A small network was shown many inputs. Here are its activations along a few directions, one row for each input.
In each table, some parts of the input vary, and every possible input appears once, in random order.
Descriptions start from the smaller parts, as in this example, which fits no table here: one of 8 places around a ring, together with either a single point or one of 9 places along a line or (one of 3 separate values, together with one of 6 places along a line).
Shared parts are said once, and a part with two or three values counts as separate values.

Other details of the inputs shift rows strongly along two fixed directions, in all tables alike. That doesn't count.

Table:
row 1: [ 88   8  20 -47 -59  16 -10   7  59 -14 -10 -32 -78 -16]
row 2: [ 32 -15  18 -15  -6 -10  -9 -14 -19   9  46 -23 -11   3]
row 3: [-24  -5  34   5  15  -6   1 -34 -31 -24  58   4 -77   7]
row 4: [-35  32  18 -21  15   4  31 -24 -42  38   9 -16  33  13]
row 5: [ 81 -11  12 -12 -36 -13   1  26  50 -43   2 -44 -90 -26]
row 6: [-15 -30  11  -7  29   5   8 -39 -45 -12  -7   0   0  42]
row 7: [  3  27 -44  36 -28 -21 -16  63  55  18 -46  21  63 -15]
row 8: [ 32 -10  20  -9  52  14   9  -4 -15 -19   7 -29 -37 -10]
row 9: [ 57  11  22 -20  23  44   1  25  19 -20  -5 -18 -31 -11]
row 10: [ 20  12  47 -37   5  16   6 -26 -33  23  49   1  12  25]
row 11: [ 16 -23   6  -9  49  26  13 -29 -33   1   1 -27 -27  -9]
row 12: [  4 -20  41 -30  19  57  -7 -24 -20  13  16  -6  -3  22]
row 13: [ 55 -18  16 -15 -40  33  -8  -2  12 -19  13  27 -16  25]
row 14: [-30  24  34 -22   6   6  10 -15 -38  38  26  -4  38  21]
row 15: [ 12  42 -20  -3 -11  -3   3  43  48 -48 -44  17   6  -5]
row 16: [ 15  -3 -65  39 -51 -43 -19  34  49 -24 -55  14   0 -22]
row 17: [ -2 -33   4  -7  35   0  -5 -33 -29   4  32  -6  23  36]
row 18: [-45 -11  -7   8  32 -12  18 -41 -33 -12  -3  44  32  20]
row 19: [-89 -18   3   8  19  -7  28 -37 -34  12  -5   3   7  -4]
row 20: [ 64  51   2 -11 -35   2 -10  52  31  -9  26 -31 -18 -24]
row 21: [ 32  -1 -42  26 -61 -51 -26  48  40  16  -9  -7   8 -43]
row 22: [ 54 -32   3 -25 -26 -11   4 -13   4 -13  -3 -19 -65 -11]
row 23: [ 87 -29  29 -31 -44  33 -20  -2  14  -1  -6   4 -38  39]
row 24: [ 18 -20 -48  37 -33 -45 -25  46  39  20 -34   6  32  -9]
row 25: [-59 -26   0   8  47  10 -10 -23 -32  12  -5   8  24  -7]
row 26: [-29 -28   6   8  40  -1  -2 -25 -31  22  10 -15  29  41]
row 27: [-94  43 -28  24  35  10  16   6   5  33 -53  39  66 -37]
row 28: [ -6  -6  24  11  27  -2 -15 -37 -36 -37  42  15 -66  36]
row 29: [ 14  12  15 -34  26  43  24 -38 -17 -21 -20 -15 -14  37]
row 30: [  4  37 -43  41 -27 -20 -16  92  65  -8 -35  20  60 -25]
row 31: [ 34 -46  21 -33  26  20 -18 -30 -25 -10  34  -9 -19   1]
row 32: [-55  28 -38  41  -5 -40  12  17  -4  20 -11  -7  44 -44]
row 33: [ -7 -11  27 -17  13  32   2 -17 -22  22  13  -9  31  54]
row 34: [-37   3 -46  49  18 -33   4  15  12  11 -31   2  49   0]
row 35: [-24  -3  15 -14  22  29   8 -22 -25   9  23  20  53  45]
row 36: [-11   8 -34  10 -42  -4 -27  59  35  24 -57  36  37 -42]
row 37: [-40  38 -33  35  10 -38  19  36   1  -7   6  -8  36 -41]
row 38: [-54  11 -10  11  -1  18 -11   7  10   6  -7  42  58 -23]
row 39: [-53  19  20 -40  15  15  41 -35 -32  11 -17  -4  -3   9]
row 40: [-54  17 -38   2 -15  -9   4  12   6   5 -64  41  47   0]
row 41: [-26   5  15   6 -51   4  10   5  43  11 -10  48  11 -21]
row 42: [ 42 -41   7 -32  35  22  -7 -25 -33   2   6 -22 -34   1]
row 43: [-34  -7  46 -32   4  39  28 -33 -26  12  10   4  -8  22]
row 44: [-13  52 -30  18 -69 -27  -1  75  98 -37 -43  21   5 -67]
row 45: [105  28  11 -30 -58   5 -22  19  23   9  22 -45 -38  -9]
row 46: [-40  -7  14  37  52  -9 -19 -21 -29   3  52   8 -13  41]
row 47: [-11 -15  38  15  49  15 -29 -32 -37 -12  50   1 -52   3]
row 48: [109 -40 -21 -24 -55 -13 -28  -3  33 -13 -15 -25 -62   6]
row 49: [106 -22  -8   8 -10   0 -12  43  31 -26  16 -42 -38   6]
row 50: [ 70 -10 -12  -8 -46   0 -31  20  38  23 -20 -23   3  21]
row 51: [-82  27 -15  65   6 -49 -13  12  -5  18  43  31  12 -25]
row 52: [-73  14 -17  41 -14 -44  -3  16 -14  33  -2  12  60 -27]
row 53: [ -3   2   6  -1  55   6  41 -11 -30 -49  -6  -5 -24  19]
row 54: [-57 -18  12  -6  24  -5  31 -52 -37  -2  18  20   1  -3]
row 55: [-57   4 -16   4  20  -6  43 -36 -15   1  -8 -16 -17 -16]
Each input here is: one of 5 separate values, together with either a single point or (one of 2 separate values, together with one of 5 places along a line).
Changing only the choice among 5 separate values turns row 12 into row 33. The same change can be made to row 11. Which row results?
Answer: row 34
Changing only the choice among 5 separate values turns row 44 into row 9. The same change can be made to row 22. Which row results?
Answer: row 42
Which other rows does row 32 become when the place on the line of 5 takes its other values? List them by row number.
Answer: row 2, row 21, row 37, row 52
Which other rows agree with row 6 in the choice among 5 separate values? List them by row number.
Answer: row 13, row 15, row 16, row 18, row 23, row 28, row 29, row 40, row 48, row 53
Which other rows does row 44 become when the place on the line of 5 takes its other values? List them by row number.
Answer: row 1, row 39, row 41, row 43
